These are the activations of a small neural network, seen along a few directions. Each row is one input.
In each table, some parts of the input vary, and every possible input appears once, in random order.
A made-up example of a description, with smaller parts first: one of 8 places around a ring, together with either a single point or (one of 2 separate values, together with one of 4 places along a line) or one of 11 places around a ring.
Shared parts are said once, and a part with two or three values counts as separate values.

Other details of the inputs shift rows strongly along three fixed directions, in all tables alike. That doesn't count.

Rows:
R1: [ -8  20  27 -33   4 -29  54   0   2   4  21   9 -17   9  15]
R2: [-16 -10 -23  13  13   5 -19 -17  10  24  -1 -10   1   5 -11]
R3: [-46  38   9 -55  -8  20  55  -5 -25 -27 -27  -1 -11   0 -50]
R4: [  1   2  15  -5  -7 -24  21  -9  -4   2   9  43 -11  17  22]
R5: [ -6 -11   6  17   0  10 -15  22  10 -13  -5 -24  11   6  -1]
R6: [ -5 -11  11 -17  -2  30   5  11 -23 -41 -21 -54  -3 -27 -56]
R7: [ -3  19   4 -16  10 -20  31  -9 -14  63  27   4 -11  -1  19]
R8: [-48  29  25 -36  11  17  28   6 -15  -7 -38 -14  -6  22 -48]
R9: [  0 -13 -25  31  10  38 -34  -6 -13  -1  28 -22  13 -43 -14]
R10: [ -4   5 -17  25 -10 -30  19 -12  53 -35  -5  54 -10  45  31]
R11: [  8 -21  -2  28  15  10 -45  -1 -21  30  81 -31   7 -75  28]
R12: [-27  -9 -18   1   4  38  -7  -3 -36  12 -11 -53   3 -22 -65]
R13: [ 10 -12  25   6  15   2 -16  28  -6   1  30 -30   4 -18  24]
R14: [ -5   9 -48  21 -22  -7  -1 -12  24  14 -55  29  -3  51 -26]
R15: [ 23 -34  -1  18   6  -7 -20  11  21 -29  33 -23   2 -14  28]
R16: [ 34 -48  -3  40  -3   2 -59   2   3 -25  45   4  14 -35  44]
R17: [ 35 -52  20  14   8  -3 -39  13 -18  -3  52 -29   6 -39  29]
R18: [-11 -25 -19  51  -2  21 -53   6  43 -45 -32 -16  20  28 -11]
R19: [ 20  36  45 -18   9 -40  30  17   7  36  29  40 -15   1  73]
R20: [-17  51 -15 -46 -13  21  37 -13 -42  23 -42   1  -2   4 -61]
R21: [  9  34  27 -40  -4 -21  49  -1  -3   3   6  20 -18  -3  25]
R22: [  9 -30  17  38  15  22 -61  17   7 -33   5 -43  11 -30  -8]
R23: [  8  13 -46  30 -20 -26  -9 -14  41  23 -24  59  -6  44  23]
R24: [-12  -1  22  -4   3  36  -7  25 -30 -24 -30 -49   3 -19 -53]
R25: [  9  14  -3 -29  16 -20   1  -9   1  50  11   8  -2  -3   8]
R26: [ -2 -21  14  -4   9 -26  -3 -10  15   2   7  28  -7  21  19]
R27: [ 16  20  32 -38  -7 -20  36  -4 -25  20  -3  35 -15   1  22]
R28: [ 23  19  47 -55  24 -60  42   2  24  42  44  29 -24  -4  79]
R29: [ 10 -10 -21  11  18  13 -26 -13  10  13  -2 -10  10  -7 -21]
R30: [ -9  -6 -31   5  -4  -4   1 -14  53 -43 -51  21   0  58  -3]
R31: [ 36 -29  21  15  -3 -14 -15   3  -9  -4  14   4  -2 -13  20]
R32: [-26  39 -11 -36   3  29  53 -12 -36  28 -38 -12  -5  17 -60]
R33: [-24  10  13 -53  -7  18  25 -10 -27   1 -47 -11   2  20 -45]
R34: [ 32 -22   0  15  11 -34 -32  12   8  57  65  -6  -6 -35  49]
R35: [ 17 -14   6   3 -13 -20   8  -4   7   6  -1  22   3  24  26]
R36: [  12  -13   17    8   15   -4  -45    7  -47   45   98  -51    6 -106
   29]
R37: [ 11   4  -2  -6   0  -2 -26   4 -21  42  49 -10  -2 -55  18]
R38: [-39  44 -13 -34  -8  27  42 -18 -42  28 -34  -8  -8   7 -55]
R39: [ 25 -30  47 -12  20 -44   3  12 -11  35  79   8 -13 -29  60]
R40: [ 24   1 -48  48  -3 -11 -13 -19  48   6 -14  57   6  36  21]
R41: [ -1  -1  32 -29   0  44  -9  11 -55 -36  30 -70   2 -89 -40]
R42: [ -8 -15 -19  24   6 -37   1 -14  75 -31 -13  47  -8  56  30]
R43: [  7 -29 -20  33  17  26 -29   2  -7   7  25 -38   9 -28 -21]
R44: [-13  40 -12 -44  -8  16  38  -8 -40  29 -43 -11  -1   9 -65]
R45: [ 21 -17  10  12 -14  -5 -15  -3  -7  -6  24   6   7 -11  28]
R46: [-20  10  34 -19   0  54 -19  24 -58 -17  27 -73  17 -71 -33]
R47: [  6   9 -47  23  -5   3  11 -18  27   6 -52  35   6  50 -28]
R48: [-10  13 -18  22 -11   3  10   6  28 -25 -60  24   4  64  -7]
R49: [ 10  10 -51  22  -9 -21 -11 -14  42  17 -21  68   5  33  23]
R50: [-10 -12 -34  28 -21  19 -18  -6  35 -59 -22   5  13  11  -8]
R51: [ -7 -38  12  50  11  18 -46  25   2 -37  25 -43   9 -24 -16]
R52: [ -5   5  13 -29 -16  39   8  -5 -59 -24 -20 -29   4 -19 -47]
R53: [ 13 -37 -45  66  19   0 -53 -16  54  -1   9  13  11  18  19]
R54: [  9 -27 -20  31 -18  17 -32  -7   8 -44 -40  27   7   6 -15]
R55: [  4 -11  57   8  24   7 -35  29 -36   4 105 -47   4 -94  36]
R56: [ 19 -44 -28  55 -18  -2 -52  -6  35 -35   4  32  18   8  35]
R57: [-36  55  18 -42 -15  29  46   8 -33  -4 -45 -12   1  17 -40]
R58: [ -2  -9   5  25   1  32 -41  18  -9 -33  15 -27  15 -32   3]
R59: [  0  24  37 -21   8   2   8  21 -18  11  16   3  -4 -31  22]
R60: [ 19 -26 -22  23   5  13 -42   5 -11   8  17 -35  12 -33 -26]
R61: [ 13  13  -1  -6  -7 -19  21  -4  22 -17  12  24  -7  15  42]
R62: [ -3 -20  20 -22   0  33 -18  -4 -39 -24 -31 -39   2 -23 -58]
R63: [-40  25  14 -54 -12  21  45  -9 -46  -9 -39  16  -8   7 -54]
R64: [ 10  22   6 -14   8 -60  28  -4   1  80  37  26 -13   2  56]
R65: [  2   9 -10  31 -10 -24   8   8  51  -3 -27  40   5  62  38]
R66: [ 14 -40 -25  47   0 -12 -45  -6  67 -44   8  -1  12  17  32]
R67: [-14  33  18 -52 -10  13  58   0 -27 -18 -46 -18 -13   8 -50]
R68: [  2 -25  16 -15  -6  32  -8   7 -45 -24 -30 -39   1 -23 -59]
R69: [  3  59  31 -62  10 -67  64  -6 -25 109  55  40 -24 -12  73]
R70: [-25  51  39 -36   5 -19  55  10 -13  22   6  28 -16  17  18]
R71: [ -3   4 -28   8 -17  -4  24  -8  35 -41 -50  21  -1  56  -9]
R72: [ 12 -14   7 -17   6 -24   0  -9  15  10  -7  30  -3  29  33]
R73: [-10 -41 -29  51  -5   5 -24   0  43 -67 -16  -7   2  21 -24]
R74: [  6  14   5 -16  -8 -26  39  -1  25  -1   3  13  -5  26  30]
R75: [-28  27 -14 -44  -4  14  12 -10 -21  34 -45 -15  -7  10 -58]
R76: [ -6 -10 -46  37   3 -41 -24 -20  56  28 -24  43   0  48  27]
R77: [ 10  64  63 -69  15 -48  69  17 -17  70  50  38 -20   2  90]
R78: [ 10 -28 -13  29  -6  27 -41   3   6 -58  25 -30  13 -40   2]
R79: [ -9 -24   9 -17 -12  35  -6   6 -42 -20 -20 -47  10 -16 -55]
R80: [-13  18  14 -52 -15  19  45  -5 -49  -2 -49  -8  -4  21 -49]
R81: [-21  -7 -13  50  -8   9 -11   7  27 -45 -39   8   6  44 -26]
R82: [  7 -29 -24  40   5 -19 -38   2   8  25  24 -17   4 -17  11]
R83: [  0  -5 -12  46 -11  12 -16  10  26 -41 -57   8   6  37 -21]
R84: [ 26 -17 -16  17  18  -4 -15   0  10  28  24  -2   5 -13   7]
R85: [-17   0 -20  21   1   8 -16   2  42 -30 -59  17   7  59  -6]
R86: [  1   6  15 -34   1 -20  35   8  11   6  16  -6  -7   5  24]
R87: [  0   6  33 -31   0 -28  42  -3 -20  21  12  24 -14  13  12]
R88: [  3  24   3 -17 -13 -20  35  -5  22  -8   6  23  -5  18  34]
R89: [ -3  15 -22  12   3  19   7 -13  -8  14   2   4   1  -1 -12]
R90: [ 15 -12 -25  27   7  32 -39  -6 -10  -2  22 -16  16 -46 -20]
Description of these inputs: one of 5 places along a line, together with either one of 6 places around a ring or (one of 3 separate values, together with one of 4 places along a line).
Q: The inputs of R33 and R79 match in every part but the place on the line of 5. If R85 is changed in the same way as R33 into R79, which row does it become?
A: R13
Q: The inputs of R87 and R63 match in every part but the place on the line of 5. If R74 is changed in the same way as R87 into R63, which row does it become?
A: R50
Q: The inputs of R3 and R1 match in every part but the place on the line of 5. If R90 is changed in the same way as R3 into R1, which row does it become?
A: R47
Q: Change only the place on the line of 5 in R11. List by row number the other rows that result.
A: R2, R7, R12, R38
Q: Change only the place on the ring of 6 in R2. List by row number the other rows that result.
A: R25, R29, R53, R75, R76
Q: Change only the place on the line of 4 in R58. List by row number the other rows that result.
A: R46, R55, R59
Q: Change only the choice among 3 separate values in R8. List by row number the other rows that result.
A: R26, R42
Q: Change only the choice among 3 separate values in R54. List by row number the other rows that result.
A: R41, R59

Rows:
R91: [  4  -7 -16  -9  14 -44  26  -9  73  -1 -35  51 -14  71  37]
R92: [ -2  27  68 -34  37 -29  22  31  -6  41  74  -8 -12 -38  74]
R93: [  3 -23  41   7  -2  40 -43  34 -57 -30  12 -88  11 -62 -43]
R94: [ 38  30   8 -14  32 -22  -5   7 -13 103  84   6  -1 -46  71]
R95: [ -9 -52 -10  35 -26  36 -29  -7 -19 -82 -29  -9   9   3 -51]
R96: [  5 -12  10 -28  -4  29   2   4 -27 -24 -17 -66  10 -19 -44]
R97: [-4 23 15  7 -8 -7  4 24  9 -8 -6  3 -2  5 17]
R98: [ 20 -27 -14  10 -13   4 -20   3  12 -33 -17 -30   3   1 -20]
R99: [  0 -30  40 -23   7  54 -20   8 -64 -49   8 -65   8 -68 -56]
R100: [ -3 -50 -87 100 -14  20 -60 -23  29 -19 -57  11  20  35 -67]
R101: [-40 -10 -54  29 -22  21  10 -18  38 -68 -63   4   6  61 -51]
R102: [ 18  -5  39 -38  27 -43  26   3  17  27  54  -5 -14  -7  45]
R103: [ -6 -22 -46  66 -25  26 -32 -15  51 -99 -55  41  11  43 -28]
R104: [ 29  24   6 -20  23 -42  39  -7  -8 114  38  33 -18   5  44]
R105: [ -9 -60 -18  37  -6  29 -40  -4   0 -63  -2 -59  11  -9 -50]
R106: [ 19 -42 -44  85  -9  -2 -50  -9  80 -79 -21  62  10  36  40]
R107: [ 18 -42 -38  68   5  -5 -88 -14  18  33  74 -14  12 -65  37]
R108: [ 25  -3   6 -27  21 -24 -21  -3 -21  96  60   2   6 -40  42]
R109: [ 49 -15  -7  20  28 -13 -45   4  -4  77  58  -2   7 -31  48]
R110: [ -31   59   58 -112   21   18   79    6  -63   23   32  -68  -18  -52
  -45]
R111: [-35 -18  31  21   0  52 -33  23 -52 -47  36 -86  12 -60 -45]
R112: [ -2 -28 -47  58  -1  27 -70 -18 -28   0  36 -43  12 -61 -38]
R113: [ -5  44  30 -43  -4 -47  62   9  26  38 -47  63 -12  81  54]
R114: [ 30  12  16 -26 -17 -41  40  -8  21   6 -25  79  -8  50  64]
R115: [-38   7 -39  -1  -2  42   9  -9  25 -62 -71 -25   6  31 -72]
R116: [-14   8  10   4  13 -37  20  11  57   2 -46  61 -12  79  38]
R117: [  3  21 -39  -2   6 -17 -12 -11  21  65  14  42   8   7  35]
R118: [ 72 -65  30  48  -5 -12 -71  17  -9 -32  83 -20   8 -77  61]
R119: [ -59   27  -46  -47  -22   33   25  -32  -36   32 -106    5   -6   35
 -111]
R120: [-15  20  -5  32   5 -40  13   5  78 -11 -20  73  -7  74  56]
R121: [-17   6   7  15   4 -34  18   5  58 -12 -46  59  -8  83  21]
R122: [ 14  33 -37  19   9 -27  28 -13  26  76   6  53 -10  30  34]
R123: [-44  22  77 -73   7  18  46  22 -84  18  17 -60 -12 -30 -39]
R124: [ 29 -20  35  -4   6 -28   3  -2  11 -11  32  36  -8  -2  45]
R125: [ -44   87   58 -101   -6   26   85   20  -67   25  -39  -32   -8    0
  -39]
R126: [  9  10  55 -40   1 -25  38   4 -35  13  81  17 -15 -43  64]
R127: [-12  32  -9 -25 -36  31  34  -3 -23 -49 -67  17  -1  14 -50]
R128: [-41  60 -18 -49  -3  16  65 -16 -59  64 -27  -2  -6  -5 -73]
R129: [ 39   6  15   6 -13 -29   8   1  22  -9  31  49   1   0  82]
R130: [  34  -74  -57  103    5  -19 -104  -22   25    6   46    4   11  -24
   24]
R131: [ 13 -22  -1  15  -5  49 -42   8 -22 -51  27 -98  21 -66 -35]
R132: [ -42   67  -27  -70  -29   16   87   -7   -1  -18 -108   10  -12   64
  -75]
Q: The inputs of R118 and R127 match in every part but one. If R102 is changed in the same way as R118 into R127, which row does it become?
A: R110
Q: The inputs of R98 and R132 match in every part but one. If R113 is changed in the same way as R98 into R132, which row does it become?
A: R125
Q: Describe the family of inputs behind these rows.
A: one of 2 separate values, together with either one of 6 places around a ring or (one of 3 separate values, together with one of 5 places along a line)
Q: Change only the place on the ring of 6 in R100. List by row number the other rows that result.
A: R104, R108, R109, R119, R130
Q: Change only the choice among 2 separate values in R131. List by row number the other rows that result.
A: R96

Rows:
R133: [ 33 -40  22 -35   3 -82  19 -11  31  14  37  25 -32   9  48]
R134: [ 35 -69  21  20  57 -11 -52  13  41  24 115 -63  16 -59  71]
R135: [-28   2 -74  56 -23 -44  12 -26 103 -59 -28  44  -8  73  27]
R136: [ 22 -10 -27  38 -59  -8 -14  -3  42 -47 -88  96  12  86  54]
R137: [-69  65 -60 -42 -43  -1  81 -41  28 -41 -91  45 -25  56 -60]
R138: [-47  45 -35 -63   5  30  74   5   9   9 -58 -32   1  59 -69]
R139: [ 13  36 -77  17  -5 -28  40 -19  89  15 -24  77 -12  49  46]
R140: [ 65 -88  17  94 -16  16 -68  -5 -24 -55  82  -7  15 -58  48]
R141: [-31 -18  25  20  42 -35 -22  17  22  81  44   7   2  10  49]
R142: [-12  21 -59  61 -16  66 -48 -17   1 -35 -37 -52  18 -29 -76]
R143: [  -1   29   -6  -52   -2    3   38  -14  -15   29 -105    0  -14   64
  -83]
R144: [-36  26 114 -85  43  12  75  22 -68  20  59 -51 -14 -37  -6]
R145: [-30 -42  40  32   5  71 -79  41  -8 -89 -18 -93  35 -31 -38]
R146: [-66  99   9 -64  -3  21  68   6 -77  86 -18 -11 -22 -35 -56]
R147: [  8  55  18   7 -20 -15   9  28  31 -11   7  42  -5  -9  80]
R148: [-87  28 -59  33 -12  31   3  11  16   8 -98  -3  10  91 -88]
R149: [ -3  17 -20  36  13 -23 -35   1  12  65  42  64   0 -26  34]
R150: [ -2 -17 -60  -7 -53 -59  45 -56  55 -17 -63 118 -17 103  38]
R151: [-15 -14  67 -71  38 -75  38  -5  22  49 109  -9 -20 -24  93]
R152: [ 58 -52 -44  65  21  21 -88  -5  36 -22  91 -18  23 -92  26]
R153: [-30 -33  33   2  39  31 -54  21 -58  33   1 -80  -1 -54 -66]
R154: [-65  56   1 -23 -11  15  95   8  12 -39 -77  30 -11 106 -54]
R155: [ 33 -33  84   0  51 -45   7  18  10   6  73  13 -22 -17  77]
R156: [ 24  10  18  57   3 -12   6   8  18 -25  77  26 -11 -43  64]
R157: [ 13 -43 -65  10 -33  70 -18 -29 -33 -42 -61 -35  21  -4 -86]
R158: [-21  32 -11  45  16 -31  -2  19  15  68  44   2  -5  -7  45]
R159: [ 17  10  85 -68  15 -17  73  18 -57  13   7  -3 -30  -6 -19]
R160: [ 58 -31 -16 -18  18 -55  22  -1  56  38  -8  40 -17  42  38]
R161: [ 23 -84 -21  35  38  48 -79   3  15 -51  -2 -91  15 -44 -55]
R162: [ 26  46  70 -40  25 -37  56   6 -23  37 106  65 -21 -56  79]
R163: [ -9  62   0  19 -17 -36  33  31  71 -20 -35  59  -2  67  84]
R164: [ 51  20  20 -40  -3 -45  28 -25 -26 100  43  44  -7   1  80]
R165: [ 39   0  24  -5 -19 -62  69  -4  12   8 -22  94 -17  73  45]
R166: [ 11 -61 -11  60 -19  46 -87  -1 -81  22  36 -57  21 -78 -35]
R167: [  -2   43   73 -106   53  -18   47    0  -46   90    8  -38  -22  -16
   -5]
R168: [ -6  43  55 -77 -17  49   9  18 -94 -10   5 -11   9 -62   1]
R169: [-30  54  34 -61  22  31  28  15 -56  53  29 -97   5 -26 -45]
R170: [ 81 -62 -27  25  -1 -39 -24  -3  25  20  34   6   7  -7  43]
R171: [ 19 -75 -13  12 -36   4 -38 -19 -33 -59   8 -63   9 -44 -60]
R172: [ 30 -34 -37  40 -27  35 -51 -17 -26 -20 -64 -48  26   9 -86]
R173: [-22  -7  -6  -8   1 -64  23  -5  62   3  57  10 -12  34  67]
R174: [ 41 -16 -43  50   2   3 -65 -31  14  15  26  41  19  -6  45]
R175: [-10  80   0 -62   8  14  38 -22 -28  56 -11  24  -3 -17 -32]
R176: [-27 -29  26 -57  19 -15  12 -15  -4 -26  -7 -37 -22  -8 -33]
R177: [-21  74  12 -91  22  21  93   9 -44  48  26 -72 -11 -45 -31]
R178: [-42 -16 -20  24  17  62 -45 -12   9 -29 -62 -72  27  26 -90]
R179: [ -6 -28 -75  26 -34 -26 -14 -54  54 -52 -26  95  -1  53  27]
R180: [ -4 -47  50  17  10  67 -85  41 -30 -90 -34 -98  19 -52 -54]
R181: [ 16  24  46  33  21 -31  35  22  10  -3  97  -2 -11 -31  80]
R182: [ 14 -49  -5  65 -11  72 -60 -10 -53 -91  31 -17  22 -60 -36]
R183: [ -37   55  -19  -11  -39   58    0    9    3  -77 -110   43   15   29
  -64]
R184: [ 28 -52 -12  62  12 -47 -56  15  29  49  -2  31  -9  25  22]
R185: [ 14  27 -48  72   9 -29 -16  -8  78  17   6  17   8  42  52]
R186: [-62  69  26 -55 -22  32  53  41  -8 -31 -80 -18   7  63 -36]
R187: [ -2  17 -69 -35 -11  28  33 -36   1  -2 -59  57   5  38 -30]
R188: [-24 -31 -65  73 -17  57 -84 -16 -34 -11 -31  10  25 -15 -59]
R189: [ 55 -52  -5  69 -44 -15 -64  24  35 -61 -41  27  24  31  39]
R190: [ -29   50   44 -118    3   -2   61  -19  -70   23   69  -22  -20  -95
  -28]
R191: [  -6    1   28  -37  -11    9    8   13 -105   73   -7  -48    0  -42
  -69]
R192: [ 59 -63  28  58 -10 -15 -82  41  35 -56  -3  -6   9  -4  46]
Q: Describe the family of inputs behind these rows.
A: one of 6 places along a line, together with one of 10 places around a ring
Q: The inputs of R169 and R167 match in every part but the place on the ring of 10. If R186 is changed in the same way as R169 into R167, which row does it become?
A: R180
Q: The inputs of R134 and R157 match in every part but the place on the ring of 10. If R144 is changed in the same way as R134 into R157, which row does it become?
A: R140
Q: A walk changes only the place on the line of 6. It starts at R184 and steps to R143. List the rest of the walk in order.
A: R160, R133, R159, R192
Q: Change only the place on the ring of 10 in R150. List by row number the other rows that result.
A: R133, R135, R137, R151, R171, R173, R176, R179, R190
